A small network was shown many inputs. Here are its activations along a few directions, one row for each input.
Each table varies a few parts of the input and shows all the possible inputs, shuffled.
A made-up example of a description, with smaller parts first: values(3) and (point or line(11) or (line(4) and ring(5))).
Shared parts are said once, and a part with two or three values counts as separate values.
In the rows, zero is written as 128.

A family of inputs:
row 1: [189 116  92 119 129 150 171  98  94 156 111  31 137  92 141 223 130 168]
row 2: [ 67 131 168 136  81 138 101 139 161 146 110 189 108 164 121 110 139 125]
row 3: [191 113  82 163 107  75 205  56  92  58 122  40  61  74  94 190 135 205]
row 4: [ 68 125 208 105  93 125 105 118 138 137  95 184 126 180 103 122 145 123]
row 5: [212 154  40 150 157 105 190 119 132 113 111  19 101  73 172 197 154 203]
row 6: [246 140  64 152 184 111 130  68  92  82 120  60 100 131 183 216 108 189]
row 7: [113 134 172 108 149 136 145 178 194 119 155 168 123 152 121  88 140  32]
row 8: [215 127  69 127 167 159 108  54  70 159 118  64 135 103 138 220 131 161]
row 9: [ 45 122 152 115  98 141 118 105 176 153 147 197 135 147 124  86 115  90]
row 10: [ 60 103 216 125  58 118 103 126 112 142  92 183 141 164  70  95 134 142]
row 11: [144 138 135 109 198 154  71 209 133 139 162 185 156 155 157  80 112  42]
row 12: [ 71 122 144 112 119 136  91 188 162 167 149 175 171 148 148  83  92  97]
row 13: [ 55 106 146  94 148 129 132 161 166 124 166 181 124 121 132  73 128  64]
row 14: [ 86 147 110 108 153 162  45 151 128 161 146 193 200 174 137  76  91  76]
row 15: [182 148  84 155 148  88 191  28 117  63 121  35  48  96 127 210 142 178]
row 16: [ 97 134 220 111 104 129 104 160 111 161 102 168 168 189 141 112 126 125]
row 17: [100 110 113 103 179 154  64 185 127 148 163 195 178 157 174  66 108  54]
row 18: [241 156  25 160 186 124 133  84 124 113 123  48 130  87 170 204 146 188]
row 19: [ 51  81 162 117 108 120 113 166 145 131 164 179 131  83 107  21 140 100]
row 20: [ 88 152 181 143  99 170 100 185 124 140 112 161 166 193 142 101  99 118]
row 21: [106 154 153 130 135 172  52 160 106 134 108 197 166 191 138 105 102 113]
row 22: [150 129  80 126 111 125 188  33 107 132 107  56  76  83 110 215 148 160]
row 23: [156 116  83 138  82 101 194  45  75 127 103  53  82  32  62 184 158 180]
row 24: [110 105 187 126 114 119 135 186 173 125 168 176 113 120  97  53 140  78]
row 25: [143 119 188 128 171 146 132 228 161 155 159 160 150 151 163  72 121  57]
row 26: [183 131  39 172  99  87 211  68 119  89 110  27  75  31  87 162 179 210]
row 27: [118 132 174  95 128 138  49 136  93 149  89 186 189 213 120 118 111 110]
row 28: [ 41 123 164 117  73 136 108 139 141 130 148 181 149 127  70  53  94 107]
row 29: [ 71 121 181 132  61 138  93 155 123 127 113 185 118 140  76  83 126 161]
row 30: [228 141  90 159 164  80 194 104 115  71 125  28  95 108 170 223 116 190]
row 31: [181 155  36 157 135  87 210  49 146  90 115  36  60  71 133 192 176 182]
row 32: [ 89 110 138 103 158 143 109 214 139 154 164 157 182 147 168  63 111  66]
- The inputs of row 3 and row 15 match in every part but one. If row 19 is changed in the same way as row 3 into row 15, which row does it become? => row 13
- What is each input in this table made of? => line(4) and (values(3) or line(5))
- List by row number the other rows that have the line(4) part in common with row 1. => row 5, row 12, row 16, row 20, row 25, row 30, row 32
- Which other rows does row 18 become when the line(4) part takes its other values? List them by row number. => row 5, row 26, row 31
- Which other rows does row 16 become when the line(4) part takes its other values? List them by row number. => row 4, row 10, row 27

A family of inputs:
row 33: [122 145 145 128 132 114 126 183 159 116 136 133 143 157 154  94 111 110]
row 34: [172 134  77 164 148  89 189  67 140  78 134  61  60  86 134 186 157 164]
row 35: [160 116  84 151  96  89 173 105 116 111 124  69  95  71 118 140 151 190]
row 36: [ 72 139 165 134  91 124 122 135 142 109 114 148 126 162  99 107 109 118]
row 37: [165 142  92 161  93 106 177 117 113 105 114  48 108 103 107 158 132 196]
row 38: [114 106 155  98 136 141 115 153 123 144 147 148 140  98  99  96 139  87]
row 39: [170 126  51 142 113 129 139  83 108 134 113  65 132  71 129 167 140 177]
row 40: [124 127 102 126 143 161 108 146 143 162 155 158 135 127 147 109 123  99]
row 41: [106 125 141 125 146 107 130 172 168 121 154 152 125 130 155  82 130 111]
row 42: [111 114 140  99 162 122 127 163 147 141 168 142 148 115 145  97 123  85]
row 43: [129 138 158 127 147 122 109 171 146 145 132 135 153 166 172 119 108 115]
row 44: [ 92 133 169 126  99 120 124 148 138 124 106 140 142 165  95  96 128 118]
row 45: [ 72  97 164 105 113 129 118 111 130 135 142 174 133 128 100 115 112  92]
row 46: [134 141 175 124 124 146 104 168 122 144 101 135 147 151 136 118 129 119]
row 47: [111 123 146 128 111 125 121 157 152 124 134 171 115 118 116  79 142 110]
row 48: [116 146 160 142 106 139 122 162 144 123 129 145 131 154 101  98 129 122]
row 49: [ 91 102 150  95 118 136 132 125 128 158 138 161 145 121  96 105 144  95]
row 50: [ 83 130 152 117 116 147  87 111  99 121 119 171 147 158 113 116 106 125]
row 51: [164 102  78 129 114 104 173  99 102 131 133  56 120  52 109 160 142 166]
row 52: [ 77 140 187 119  97 146 108 126 122 134 110 159 140 170 117 138 114 126]
row 53: [208 134  77 146 172 112 150  53  97  91 108  74 106 117 149 209 129 168]
row 54: [113 115 137 112 146 141 137 164 139 141 175 158 129 111 132 109 125  84]
row 55: [112 119 153 120 123 131  84 121 100 135 115 160 164 160 126 109 117 120]
row 56: [ 70 123 120 118 103 160 103  91 135 153 131 177 136 141 109 117 115 109]
row 57: [114 128 105 123 156 142 105 142 152 162 158 156 153 138 163 101 114  99]
row 58: [136 128 132 115 166 125  94 157 124 137 139 150 158 158 171 104 105 116]
row 59: [119 126 129 115 138 163  87 135 127 165 131 160 149 118 110 108 133 100]
row 60: [ 57 121 163 121  97 123 120 122 149 112 132 175 109 136 110  95 128 118]
row 61: [135 132 149 121 144 153  79 143 100 135 121 158 159 150 126 105 124 123]
row 62: [141 133 154 128 139 140 118 183 130 142 125 140 133 162 157 128 119 116]
row 63: [186 117  75 128 169 101 195  57 130  96 137  59  85  74 125 210 147 136]
row 64: [113 118 134 132 134 122 130 176 160 113 153 166 105 130 136  94 134 115]
row 65: [175 144 104 149  98 122 158 107  91 138  96  59 124 107 133 184 134 203]
row 66: [194 138  48 140 162 119 157  45 130 108 115  67  98  87 144 207 144 149]
row 67: [199 151 106 149 158 113 177  72 109 106  98  53  91 122 150 222 140 168]
row 68: [188 125  78 141 124 127 135  86  72 120 110  61 130 100 128 169 128 198]
row 69: [146 120 122 124 150 143 100 164 107 131 133 161 142 154 154 111 109 115]
row 70: [123 146 143 147 117 135 140 181 151 123 142 144 115 156 136 104 112 112]
row 71: [ 79 118 154 123 107 122 128 142 145 124 122 173 122 133 111  81 151 115]
row 72: [ 93 126 125 104 127 156  90 119 125 166 113 156 157 130 107 104 139 104]
row 73: [190 154  89 159 132  96 190  73 139  75 110  48  74 119 134 194 133 163]
row 74: [ 97 133 192 121 106 134  94 138 122 144 110 151 153 171 125 131 128 122]
- The inputs of row 74 and row 44 match in every part but one. If row 46 is changed in the same way as row 74 into row 44, which row does it become? => row 48
- What is each input in this table made of? => ring(6) and (values(2) or line(5))
- Which other rows does row 45 become when the line(5) part takes its other values? List them by row number. => row 38, row 42, row 49, row 54
- List by row number the other rows that have the ring(6) part in common with row 53. => row 50, row 55, row 58, row 61, row 68, row 69
- Which other rows does row 37 become when the values(2) part takes its other values? List them by row number. => row 73

A family of inputs:
row 75: [200 128  18 141 131 130 149  77 104 153 127  64 132  65 153 183 140 190]
row 76: [115 120  78 138 121 129 200  59 177  96 165  98  49  76  79 160 154 120]
row 77: [ 52 132 169 128  93 159  38 152 130 150 144 221 156 161 111  45 100 121]
row 78: [ 78 107 160  93 144 153  77 130 107 174 129 193 174 127 117 105 119  84]
row 79: [108 167 182 132 143 147  75 170 153 146 111 176 156 225 184 133  96 111]
row 80: [158 180 115 150 171 116 122 171 146  79 129 110 135 167 190 122 102 142]
row 81: [ 87 107 209 119  65 115 171 146 120 146 109 128 107  98  71  90 159 140]
row 82: [188 136  88 122 119 156 130  44  55 143  57  71 144 115 111 222 146 172]
row 83: [103  90 111  88 172 143  79 146 133 169 173 199 153 107 132  39 133  59]
row 84: [221 128 115 138 192 130 143 179 102  95 150  83 129 135 189 163 112 124]
row 85: [161 154 111 171  67 134 107  71  70 120  72  86 142 124 120 152 118 234]
row 86: [235 142  59 172 215 118 142 197 163 100 188  77 109  94 194 133 118 106]
row 87: [112 101 129 142  85 102 202  51 103  84 118 100  73  96  89 171 133 146]
row 88: [ 27 143 189 118  20 116 134 151 156 124  97 130 128 140  51  72 153 139]
row 89: [159 135 185  94 191 133  94 146 114 145 107 148 174 188 172 178 105  59]
row 90: [157 104 117  94 226 121  94 188 145 156 163 161 166 156 195 134 121  60]
row 91: [ 72 107 131 113  86 107 175 170 168 155 165 113 109  78  68  62 157 132]
row 92: [ 72 123 138 149  64  96 173  55 156  68 102 145  67 152  79 140 140 164]
- What is each input in this table made of? => values(3) and ring(6)
- The inputs of row 92 and row 88 match in every part but the ring(6) part. If row 87 is changed in the same way as row 92 into row 88, which row does it become? => row 81
- Which other rows does row 91 become when the ring(6) part takes its other values? List them by row number. => row 75, row 76, row 83, row 86, row 90
- Which other rows does row 77 become when the values(3) part takes its other values? List them by row number. => row 78, row 83

A family of inputs:
row 93: [157 134 124 136 126 110 141 108 115 118 101 105 125 137 122 152 141 144]
row 94: [164 127  96 130 154 128 130 127 113 125 134 116 121 110 142 136 134 124]
row 95: [148 127 105 126 163 117 148 127 140 117 142 106 126 116 153 146 135 119]
row 96: [162 137 110 132 149 126 129 126 116 111 122 113 126 128 141 138 117 139]
row 97: [133 129 115 135 109 139 133 112 130 144 117 106 123 110 113 146 135 147]
row 98: [120 119 113 138  95 118 154 111 124 118 120 113 105  99 109 119 147 149]
row 99: [ 51 120 192  98 124 155  77 180 145 159 146 222 167 176 122  59 106  67]
row 100: [ 61 130 201 108 113 152  73 193 143 147 142 216 164 184 120  55 108  75]
row 101: [ 52 122 187 101 113 157  73 194 144 159 144 218 169 166 122  48 112  75]
row 102: [113 114 124 139  98 116 141 100 128 121 143 111 112 108 105 141 113 151]
row 103: [138 132 143 135 105 123 139 109 127 133 118 100 112 129 104 153 126 153]
row 104: [148 128 110 130 135 124 125 112 116 132 115 107 132 112 127 149 149 144]
row 105: [162 120 107 130 162 129 130 109 122 119 134 125 126 119 137 145 124 114]
row 106: [133 127 116 134 121 134 161 100 119 121 114 115 109 124 125 160 134 133]
row 107: [113 134 125 143  94 113 149 108 127 109 117 115 102 115 119 128 131 165]
row 108: [159 137 124 132 150 110 142 144 146 113 128 105 117 132 148 129 141 126]
row 109: [150 131 105 130 151 122 141 145 137 130 145 100 130 109 151 133 125 131]
row 110: [141 134 107 127 142 130 118  99 112 128 120 111 138 131 145 168 127 148]
- The inputs of row 108 and row 95 match in every part but one. If row 103 is changed in the same way as row 108 into row 95, which row does it become? => row 106
- What is each input in this table made of? => values(3) and (point or line(5))
- Which other rows does row 104 become when the values(3) part takes its other values? List them by row number. => row 93, row 110
- List by row number the other rows that have the values(3) part in common with row 101. => row 94, row 97, row 98, row 104, row 109
